cols: H Z F B W P A S
[173 177  59 172  62 149 187 150] -> <164>
[165 181 109 164 127 113 121 114] -> <131>
[105  98 131 100 123 144 107 130] -> <148>
[139 136 101 138  89 157 169 153] -> <44>
[149 160 186 157 167 141 170 149] -> <92>
[130 132 109 126 113 131 113 123] -> <84>
[114 115 119 107 129 118  70 103] -> <7>
col: [187 121] | A
col: [164 100] | B
col: [139 149] | H
col: [113 144 157 141 131] | P

cols: K M Q R U L D
[138 200 127  93 110 156 170] -> <3>
[131  87 103 185  96 157 160] -> <97>
[108 186 110 120 124 141 163] -> <28>
[148 155 154 138 106 151 146] -> <40>
[129 135  77 125 143 153  83] -> <182>
[116 102  84  75  90 154 105] -> <4>
[ 76 125  77 114  70 129 177] -> <165>
[118 143 173 110 126 138 150] -> <207>
[162 118 140 158  61 114 146] -> <55>
[145 154 147 126 117 141 142] -> <113>
[177 127 143 148 152 130  72] -> <105>
[148 163 138 128  99 161 113] -> <22>
col: [124 106 143  90  70 126  61 117 152  99] | U
col: [143 138] | Q
col: [200  87 186 155 135 102 125 143 118 154 127] | M
col: [108 148 129] | K
col: [118 162 145] | K
col: [146 142] | D

cols: X V T G Y N
[117 108 212 114 118 216]  <78>
[155 146 157 167 177  74]  <24>
[113 119 174 117 117 180]  <81>
col: [108 146] | V
col: [114 167] | G

cols: vamus bom Tozun Loveg kuves
[160 135 127 128 146]  <74>
[205 113 160 142 178]  <117>
[ 66 135 137 172  93]  <34>
col: [178  93] | kuves
col: [205  66] | vamus

cols: gino kuzig gidal Reva vodat kibak makud felaz supel mamam
[160 160 155 149 144 147 154 165 175 180] : <9>
[128 128 165 163 128 128  52  44  65  99] : <18>
[124 125 125 122 128 123 133 128 163 175] : <178>
[128 100  81  74  82  99 114 121 114  98] : <88>
[112 116 122 126 126 120 128 101  94  92] : <133>
[131 137 148 158 162 157 145 133 124 123] : <198>
[123 112  93  75  70  81 107 137 160 166] : <191>
[134 130 129 128 134 137 139 135 130 125] : <42>
[121 136 137 120 128  70  61  68  87 103] : <193>
[172 152 138 135 149 171 189 193 182 163] : <100>
[158 170 171 163 147 130 118 113 113 116] : <160>
col: [145 107 139  61 189] | makud
col: [166 125 103 163] | mamam
col: [163 122  74 126 158  75 128 120 135] | Reva
col: [ 82 126 162  70 134 128 149] | vodat
col: [148  93 129] | gidal
col: [160 130  87] | supel
col: [128 120 135] | Reva

cols: fuli remar semu rapu
[ 76 163 125  99]  <20>
[175  97 108  94]  <158>
[165  92 104 111]  <27>
[ 82 146 174  81]  <68>
[148  63 190 158]  <195>
[127 132 116  46]  <66>
[149  64 122 107]  <114>
[ 82 146 174 145]  <190>
[136 206 155 140]  <174>
[ 79 100  70 102]  <108>
[160 152  90  74]  <127>
col: [ 99  94 111  81 158  46 107 145 140 102] | rapu
col: [145 140 102] | rapu
col: [158  46 107 145] | rapu
col: [163  97] | remar
col: [163  97  92 146  63 132  64 146 206 100] | remar
col: [ 76 175 165  82 148 127 149  82] | fuli

cols: rimi Bizud dezu golub nuzuk Kefak vel Bod vulu
[109 145 154 139  98 110  92  71  92] : <109>
[126 122 137 117 107  81 105  83  50] : <70>
[150  72 144 101 139  72 142 146  51] : <69>
[107 135 174 158  95 145  97  95 138] : <17>
[137 104 135 109 116  72 116 102  40] : <50>
col: [ 81  72 145  72] | Kefak
col: [ 72 135 104] | Bizud
col: [ 50  51 138  40] | vulu
col: [109 126 150] | rimi
col: [137 144 174] | dezu

cols: gakup Zunal zez mitop
[ 59 188 129  47] = <82>
[197 151 153 127] = <53>
[180 156 145 141] = <21>
col: [129 153] | zez
col: [151 156] | Zunal

cols: bugul sirev zepon Bomos nafef malon lafeb
[141 122 126 124 127 211 131]  <85>
[212 142 131 132 127 136 132]  <51>
[144 123 128 130 127 168 175]  <59>
col: [132 130] | Bomos
find: [144 123 128 130 127 168 175] | <59>
col: [131 132] | lafeb
col: [122 142] | sirev
col: [131 128] | zepon

cols: Dafe tanu mezus duz Tol tage
[133  96 154 153 119 131] -> <48>
[109 132 155 109 122  59] -> <156>
[147 106  50  90 187 170] -> <62>
[ 85  95 113 108 152  49] -> <64>
[153 152 116 115  87 124] -> <14>
[118 112 145 134 111 131] -> <143>
col: [122 187] | Tol
col: [155  50 113 116] | mezus
col: [106  95] | tanu
col: [108 115 134] | duz
col: [115 134] | duz

cols: Ruz foga Pafe Nulu rago
[132 123 118 126  84] : <16>
[147 119 195 124  55] : <80>
[113 106 135 118 132] : <96>
[129 117 122 110 124] : <119>
[131  85 110  61 108] : <2>
[103  94 143 110 134] : <58>
[134 130 151 127 103] : <124>
[104 119  97 146  68] : <6>
[115 122 102 136  68] : <212>
[128 128 132 128 126] : <162>
[148 115 195 123  52] : <155>
[169 105 140  79  52] : <120>
col: [108 134 103  68  68 126  52] | rago
col: [104 115 128 148 169] | Ruz
col: [ 84  55 132 124 108] | rago

cols: rosus Mimat rup badi fegi fis
[119  34 147  72  63 140] : <121>
[186  34 152  78 208 175] : <135>
[119  34 147  99 139 150] : <43>
[114  34 110 145  90 127] : <56>
[129  34  47 189 141 166] : <161>
[148  34 169 125 154 125] : <179>
[135  34  77 187 131 155] : <185>
[142  34 126 110 139 129] : <76>
[185  34 117  72 213 192] : <87>
col: [114 129] | rosus
col: [152 147 110  47] | rup
col: [ 99 145 189 125 187 110] | badi
col: [114 129 148] | rosus

cols: marap rabom pur deku pid
[ 95  64 186  81 169] = <89>
[ 96 121  97 144 137] = <23>
[189  59  99 189 119] = <139>
[145 123 111 146 194] = <72>
[ 62 188 171  84  95] = <101>
[ 99 112 158 207 135] = <166>
[190 177  49 112 142] = <26>
col: [169 137 119 194] | pid
col: [ 99 190] | marap

cols: lig Kufof rudo fid rinis
[172 128 182 116  46]  <83>
[110 142 128 120 134]  <33>
[114 123  91 148 164]  <130>
[ 97 167 145  96 119]  <99>
col: [128 142] | Kufof
col: [120 148] | fid
col: [ 91 145] | rudo
col: [182 128] | rudo
col: [116 120 148] | fid
col: [142 123 167] | Kufof

cols: lod gem gili zape voset lukur balib baf Nalo
[148 121 148 110 133 147 146 136 133] : <25>
[124 124 170 106 150  99 140 121 108] : <145>
[101 123 129 164 136 142  96 159  94] : <188>
[117 128 143 139 148 148 132 105  82] : <5>
[ 81 115 157 166 138  91 133 195  91] : <35>
[110 127  94 129 120 144 107 151  89] : <184>
[109 130 126 147 124 138  93 120  98] : <13>
[155 140 120 151 143 113 116  80 122] : <192>
[101 163 144 167 154 159 108 149 138] : <125>
[122 129 145 151 167 140  95 141  81] : <170>
col: [106 164 139 166 129 147 151 167 151] | zape
col: [124 143] | voset
col: [144 138] | lukur
col: [129 143 157  94] | gili
col: [ 96 132] | balib
col: [ 96 132 133 107  93] | balib
col: [133 107  93 116 108] | balib

cols: pabuv foma guma fevo siru
[111 140 147  96 153] : <91>
[ 88 135 165 158 139] : <153>
[168 113  94 138 102] : <144>
[ 78 133 159 146 145] : <8>
[ 95 140 147 145 101] : <102>
[ 95 140 147  96 153] : <134>
[183 125  97 103 107] : <41>
[ 50 133 152 129 160] : <128>
col: [159 147 147] | guma
col: [ 88 168  78] | pabuv

cols: Tubad vono vube Lozo Bugu narin paman dun naluv
[214  99 135 127 130  87  90 141  87] = <103>
[114 141 132 128 128 111 114 132 116] = <49>
[114 141 132 128 128 141 127 127 141] = <112>
[217  95 128 107 126  88 101 144  88] = <32>
[ 87 135 109  86 116 151 170 131 155] = <45>
col: [116 141  88 155] | naluv
col: [141 132] | dun
col: [ 95 135] | vono
col: [127 128] | Lozo

cols: vabu Fito sab Mekeg
[104 107 128 132] : <154>
[110 153  78  71] : <138>
[136 183  92 131] : <60>
[118 124 142  50] : <115>
[ 79  86 128 127] : <118>
[118 124 142 126] : <116>
[118 124 142 202] : <157>
col: [118  79] | vabu
col: [104 110 136] | vabu
col: [104 110 136 118  79] | vabu
col: [128  78  92] | sab
col: [110 136 118] | vabu

cols: vido feza per rege mol Kopu vima tel
[127 112 199 127 187  85  72 133]  <54>
[190 203 147  74 143  85  72 133]  <36>
[190 203 147  74 143 188 149 189]  <107>
col: [143 143] | mol
col: [133 189] | tel
col: [199 147] | per
col: [147 147] | per
col: [127 190] | vido

cols: karum Gasov menil vokes San Zume Mize bas rikif roda
[157 116 131 125 124 114 116 126 125 123] = <137>
[149 121 131 127 126 107 119 128 127 124] = <123>
[149 121 131 127 126 119 119 128 127 124] = <175>
[ 94 140 120  61 137 121  91  48  61  89] = <122>
[140 126 130 129 127 125 124 129 129 126] = <136>
[120 128 126 124 128 128 129 127 124 128] = <73>
[167 105 130 119 120 102 110 123 119 122] = <183>
[133 127 129 129 128 127 127 129 129 128] = <104>
[120 128 126 124 128 128 129 125 124 128] = <47>
find: [120 128 126 124 128 128 129 127 124 128] | <73>
col: [121 125 128 102 127 128] | Zume
col: [149 149  94 140 120 167] | karum

cols: Dure mapo Fomir bezo Lanut loz Ritop
[106 114 122 150 129  79 161]  <31>
[113 114 130 173  99 170 129]  <57>
[167 114 128 150 129 144 129]  <172>
[144 101 103 196  91 139 148]  <150>
[186 114 120 127 145 139 110]  <39>
[166 114 120 150 129 165 111]  <147>
[186 138 164  57 162 101 129]  <173>
[178 114 135 138 129 139 129]  <194>
[144 101 103 196 115 139 129]  <94>
[152 110  74 163 129 137 124]  <110>
[166 147 158  47 162  81 129]  <75>
col: [106 113] | Dure
col: [178 144 152] | Dure
col: [130 128 103] | Fomir
col: [122 130 128 103 120 120 164 135 103  74] | Fomir
col: [103 120 120 164 135 103  74] | Fomir

cols: suz mefo seri reso kudol Nogo kogog dabo kuri Biz
[108 117  98  93 136 137 138 138 145  87] : <71>
[120 214  95  82 195 129 113  86  86 216] : <132>
[161 134 163 153 162 171 163 107  97 157] : <52>
[173 125 170 157 171 195 162  89 136 141] : <46>
[120 214  95  82 195 129 113  89  68 146] : <10>
col: [157 141 146] | Biz
col: [129 171] | Nogo
col: [134 125 214] | mefo

cols: mubo tuki rek Pinu fekil tib Voni Miv Nofuv lan
[108 166 118 137 160 163 158 152 170 156] : <11>
[120 119 113 127 123  87 112 114 170 119] : <77>
[113  62 123  50 172 175 163  51 215  48] : <67>
col: [156 119] | lan
col: [160 123] | fekil
col: [118 113] | rek

cols: Duzed Vof kosav Bomu nifik Rel Kepod tur bub
[ 78 165 210 171  91 146  84  93 170] : <86>
[195 120 128 128 209  87 210 213 127] : <65>
[155  93 122 105 145  58 137 135 108] : <98>
col: [ 78 195] | Duzed
col: [87 58] | Rel
col: [128 105] | Bomu
col: [146  87] | Rel
col: [ 84 210] | Kepod

cols: Daton bovet zalas Nuzan Goz fiv bifo Suvon neta
[113 116 134 160  49 125 117 152 107] : <19>
[117 124 135 160 134 130 152 109 147] : <111>
[124 164 106 141 178 126 110 132 151] : <79>
[124 164 106 141 178 126 158 110 114] : <142>
[124 164 106 141 178 152 107  90 145] : <63>
find: [124 164 106 141 178 152 107  90 145] | <63>
col: [124 164 164 164] | bovet

cols: rumer nali botad kepez tul
[216 178  54 129 222]  <30>
[216 178 115  50 112]  <12>
[216 178  54 162 148]  <37>
[216 178  54 129 215]  <126>
find: [216 178  54 129 215] | <126>
find: [216 178  54 129 222] | <30>
find: [216 178  54 162 148] | <37>
col: [112 148] | tul
col: [115  54] | botad
col: [54 54] | botad
col: [148 215] | tul

cols: sikap zup gavo tevu
[131  87  88  38]  <29>
[ 79 161 131  34]  <61>
[ 71 133 151  59]  <129>
[158 139  80  95]  <152>
[ 75 144 148  60]  <186>
[117 179 129 174]  <93>
[ 82  88 169  84]  <168>
[143 188  82 147]  <90>
[138 179  97 155]  <167>
col: [131 151  80 148 129 169  82  97] | gavo
col: [151  80] | gavo
col: [161 133 139 144 179  88 188 179] | zup
col: [131  79  71 158  75 117] | sikap
col: [131  79  71 158] | sikap
col: [ 79  71 158] | sikap
col: [ 59  95  60 174  84 147] | tevu

